These are the activations of a small neural network, seen along a few directions. Each row is one input.
Each table varies a few parts of the input and shows all the possible inputs, shuffled.
Descriptions start from the smaller parts, as in this example, which fits no table here: one of 8 places around a ring, together with either a single point or one of 9 places around a ring or (one of 3 separate values, together with one of 6 places along a line).
Shared parts are said once, and a part with two or three values counts as separate values.
In the rows, zero is written as 128.

Other details of the inputs shift rows strongly along three fixed directions, in all tables alike. That doesn't count.

A family of inputs:
R1: [157 105 128 155 166 124  98 145 141 148  99]
R2: [110 121 163 178 120 129 136 165 153  88 146]
R3: [166  97 100 156 154 130 119 140 128 146  98]
R4: [113 154 125  65 119 121 101 105 127 162 120]
R5: [139 101 129 183 130 150 126 152 136 134 138]
R6: [120  97 138 170 136 133 139 133 140 107 113]
R7: [102 167 133  79 116 138 118  99 117 113 145]
R8: [110 137 126  57 117 123 114 103 120 145 122]
R9: [132 159 114  64 128 124 125  92 107 146 136]
R10: [142  70 103 155 192  82 138 139 154 157  95]
R11: [114  96 144 217 139 108 172 156 148 103 158]
R12: [131  99 116 120 137  90 144 121 128 138 150]
R13: [ 98 156 148 111  98 146 130 117 128 113 119]
R14: [125 159 151 172  92 204 101 136 144  94 120]
R15: [144 109 121 112 159  84 136 132 115 142 140]
R16: [ 90 152 152 125  83 158 114 129 124  85 162]
R17: [149 144 120 115 136 161  94 111 142 162  83]
R18: [172  98 111 155 151 134 129 121 144 151 101]
R19: [163 106 111 162 164 142 123 129 136 159 110]
R20: [ 93 175 140 122  84 148 143 144 120  95 158]
R21: [159  88 113 161 145 135 115 136 130 151 120]
R22: [124 113 146 200 101 140 156 145 144  90 136]
R23: [120 143 123  82 128 131 111 100 109 132 108]
R24: [127 155 160 142  70 177 128 154 122  81 141]
R25: [171  96 117 131 155  99 128 137 137 158 100]
R26: [140 149 113 114 110 157 110 130 111 130 112]
R27: [ 96 117 138 141 133  99 132 132 140 116 166]
R28: [105 128 127 124 148  79 160 118 113 130 163]
R29: [105 154 149 120  62 154 138 131 127  93 159]
R30: [170 145 128 129 122 181  88 144 116 158  86]
R31: [110 120 137 147 125 111 167 125 131  90 177]
R32: [133 155 112  90 131 136  95 119 129 158  86]
R33: [113 148 130  72 124 134 127  97 126 130 121]
R34: [110 168 127  78 114 119 131 102  96 133 142]
R35: [115 166 116  64 100 117 133 113 104 121 135]
R36: [104 164 151 128  71 148 147 123 119  86 147]
R37: [157  78 117 161 192  77 143 151 137 164 127]
R38: [133  93 146 164 143 135 125 156 136  98 127]
R39: [116 104 127 132 128  97 149 129 125 118 167]
R40: [152 148 114  89 119 148 117 100 118 148 109]
R41: [ 98 121 130  96 155  78 161 107 145 130 149]
R42: [110 173 117  75 113 122 128 120 104 134 141]
R43: [165 141 113 115 120 165  96 109 107 158  79]
R44: [136 110 153 183 107 136 147 165 144  86 144]
R45: [111 160 126  72 105 128 120 110 103 141 152]
R46: [173 139 118 131 111 180 104 115 137 153  79]
R47: [101 138 120 112 137  78 162 133 127 127 161]
R48: [100 125 110  86 163  63 137 113 119 125 152]
R49: [101 123 141 172  98 119 170 156 141  67 168]
R50: [120 127 125  84 158  62 149 124 109 139 163]
R51: [111 105 145 119 144  96 146 140 135 108 140]
R52: [146 133 115 125 120 182  88 131 123 129  77]
R53: [ 87 113 138 140 125 106 161 143 139  80 153]
R54: [134 126 114  71 132 139  91 104 116 158 103]
R55: [166 107 125 155 156 128 120 151 136 164 102]
R56: [107 112 165 178 115 139 146 167 154  83 141]
R57: [128 107 140 192 117 148 138 158 147 124 144]
R58: [129 150 150 170  70 190 124 136 123  86 122]
R59: [112 128 146 182 118 137 162 144 150 100 163]
R60: [160 143 122 144 110 186  96 123 110 141  86]
R61: [175  94 120 150 155 128 115 145 126 148 102]
R62: [ 91 149 141  76  99 125 127 114 131 128 140]
R63: [ 97 131 132 124 149  79 138 112 126 121 151]
R64: [104 128 137 153 132 100 163 130 124 116 161]
R65: [161 138 130 122 129 176  73 134 122 143  81]
R66: [162  87 107 137 146 106 125 124 143 167 109]
R67: [128 162 126 102 112 155 124 110 114 130 137]
R68: [ 94 168 151 120  94 145 122 119 128 107 131]
R69: [112 150 134  93 113 156 121 105 122 108 131]
R70: [151 100 118 164 146 135 120 142 137 162 121]
R71: [113 107 100  76 204  13 178  94 124 171 174]
R72: [148  99 116 162 166 130 104 122 131 144  95]
R73: [164 144 106 132 122 180  90 135 115 153  82]
R74: [148 108 108 160 165 125 102 139 142 147  95]
R75: [129 120  99  84 149  59 152 114 126 150 130]
Each input here is: one of 5 separate values, together with either one of 6 places around a ring or one of 9 places along a line.
Question: Changing only the choice among 5 separate values turns R74 into R27. The same change can be made to R73. Which row results?
Answer: R45
Question: Changing only the choice among 5 separate values turns R61 into R43. The same change can be made to R25. Which row results?
Answer: R22
Question: Which other rows does R57 become when the place on the line of 9 takes its other values? List them by row number.
Answer: R5, R12, R21, R29, R39, R45, R66, R70
Question: Which other rows does R35 become when the place on the line of 9 takes its other values? List them by row number.
Answer: R3, R20, R26, R42, R47, R49, R73, R75
Question: Which other rows does R51 become when the choice among 5 separate values takes its other values? List them by row number.
Answer: R6, R8, R33, R53
Question: Which other rows does R6 become when the place on the ring of 6 takes its other values? List them by row number.
Answer: R13, R23, R63, R68, R72

A family of inputs:
R76: [146 210 123  93  72 206  96 112  98 146 106]
R77: [162  72 128 235 133 146 163 152 146 106 126]
R78: [ 96 146 147 121  95 102 161 149 130  93 171]
R79: [174  87 124 215 129 193 100 168 133 114 102]
R80: [ 90 162 147 106 119 108 134 135 117 106 159]
R81: [ 79 134 144 103 122  90 145 125 115  83 181]
R82: [113 165 163 136  59 190 115 153 126  92 153]
R83: [122 194 119  42  90 204  63  81 101 142  80]
R84: [184 128 110 153 146 168  84 150 125 169  77]
R85: [136  63 137 223 153 140 142 147 170  96 106]
R86: [ 74 134 154 127 118 113 148 120 147  92 171]
R87: [120  97  96  79 201  40 144  94 143 183 110]
R88: [ 89 148 148 108 103 103 147 138 130 102 151]
R89: [137  93 125 117 162  83 136 126 133 131 114]
R90: [131  81 115 107 191  51 131 122 137 171 135]
R91: [149 103  87  88 180  40 161 102 120 193 128]
R92: [202 145  89  81 136 169  72  91 111 225  58]
R93: [115 151 134  64 104 100 148 118 108 112 151]
R94: [174  88 111 213 136 175 122 143 128 130 113]
R95: [ 69 157 157 149 110 139 148 136 140  74 166]
Question: Changing only one part turns R95 into R87. The same change can be made to R76. Which row results?
Answer: R91
Question: Describe the family of inputs behind these rows.
Answer: one of 4 places along a line, together with one of 5 separate values
Question: Which other rows does R79 become when the choice among 5 separate values takes its other values? List them by row number.
Answer: R78, R82, R84, R93
Question: Which other rows does R89 become when the choice among 5 separate values takes its other values? List them by row number.
Answer: R80, R81, R88, R90

A family of inputs:
R96: [166  93 108 150 159 112 125 143 127 148 100]
R97: [142 154 111  33 124 116 105  98  94 163 114]
R98: [136 180 110  58 114 126 126  88 105 177 126]
R99: [110 148 140  99 105 129 127 129 118 103 129]
R100: [144  99 148 220 105 177 132 174 139  75 135]
R101: [104 171 120  41 119 108 132  81 103 130 124]
R102: [144 107 105 123 171  62 151 135 122 164 144]
R103: [171  93 105 163 167 115 142 125 141 157  97]
R104: [ 98 173 125  54 134 108 126  89 121 141 122]
R105: [133 160 151 116  73 190  99 141 132 121  95]
R106: [123 132 125 108 124  97 146 136 117 121 140]
R107: [142  95 108 122 183  70 152 106 141 154 111]
R108: [169 130 109 165 136 164 119 126 117 151 100]
R109: [ 87 136 149 132 114  69 183 148 128 103 209]
R110: [ 89 160 162  97  74 152 127 129 121  80 158]
R111: [153 116 110 141 155 111 128 140 113 146 134]
R112: [ 87 167 146 101  66 164 130 105 123  86 150]
R113: [156 115 108  82 156 115  95 111 115 163  86]
R114: [106 136 135 104 121 109 153 106 138 122 137]
R115: [136 156 138 138 108 193  77 146 138 133  75]
R116: [ 97 160 128  42 136 105 105  99 112 142 130]
R117: [166 141 131 174  97 207  95 156 116 122 107]
R118: [126 104 105 123 196  81 131 102 136 157 106]
R119: [ 83 131 125  84 149  74 147  94 138 137 158]
R120: [145 128 143 159 121 206  70 144 142 132  81]
R121: [108 168 151 104  76 158 119 138 125  99 121]
R122: [155  94 102 167 155 121 136 120 129 157 133]
R123: [104 149 146  94 117 146 101 120 130 126 130]
R124: [151  90 122 147 152 111 124 144 146 147  99]
R125: [ 93 142 149 172 102 177 125 129 140  79 137]
R126: [112 142 130 114 105 149 128 107 120 104 128]
R127: [137 186 110  54 118 123 129  89  98 165 125]
R128: [140 129 146 148  89 177 117 148 127 102 133]
R129: [128 126 147 142 102 172 108 142 130 100 119]
R130: [168 112 124 148 125 154 111 147 139 155  92]
R131: [137 149 131 114  97 149 123 140 120 125 115]
R132: [100 142 154 172  64 169 158 136 142  74 169]
R133: [159  96  98 172 162 124 135 123 123 152 126]
R134: [136 122 129 150 147 153  95 142 138 132  88]
R135: [145 103 106 135 140 122 135 109 129 145 127]
R136: [ 85 124 150 132 122  71 177 139 124  96 222]
R137: [102 100 136 173 162  99 154 129 161 121 142]
R138: [115 151 136 110 123 153  97 130 125 119 110]
R139: [168  69 118 158 165 111 125 141 141 156 117]
R140: [111  97 136 156 142  86 159 151 140  96 147]
R141: [141  96 122 150 174 113 108 141 152 160  92]
R142: [100 185 144 108  66 164 147 115 109  79 152]
R143: [148  98 130 226 112 186 135 148 140  92 120]
R144: [161 157 101  65 137 114 103 114 105 198 103]
R145: [ 81 133 151 130 114  80 178 141 118  84 226]
R146: [135 124 102  93 164 128  91  88 131 178  87]
R147: [102  97 137 159 163  96 135 142 143 103 148]
R148: [ 81 138 137  66 150  62 142 114 134 137 157]
R149: [170 142  95  92 154 115 104 122 106 191  95]
R150: [169  87 109 163 168 115 122 142 123 160 126]
R151: [115 143 147  91 100 145 113 123 126 116 133]
R152: [156 145 134 140  96 202  80 144 122 117  75]
R153: [123  99 122 180 143  98 168 132 141 129 174]
R154: [127  88 134 172 140  85 167 159 145 112 155]
R155: [ 93 134 142 129 109  97 185 122 135  96 181]
R156: [112 147 146 145 112 164 106 147 137 105 109]
R157: [170 115 116 147 130 160 104 143 121 137  91]
R158: [126 106 126 172 146  87 163 156 124 111 168]
R159: [114  80 130 173 145  95 163 127 157 114 150]
Question: Changing only one part turns R122 into R146. The same change can be made to R127. Which row results?
Answer: R104
Question: Describe the family of inputs behind these rows.
Answer: one of 4 places along a line, together with either one of 6 places around a ring or one of 10 places along a line
Question: Which other rows does R142 become when the place on the ring of 6 takes its other values? List them by row number.
Answer: R103, R132, R135, R143, R155
Question: A walk changes only the place on the line of 10. It starts at R130 and steps to R154. List the rest of the walk in order.
Answer: R131, R106, R96, R157, R100, R97, R128, R139
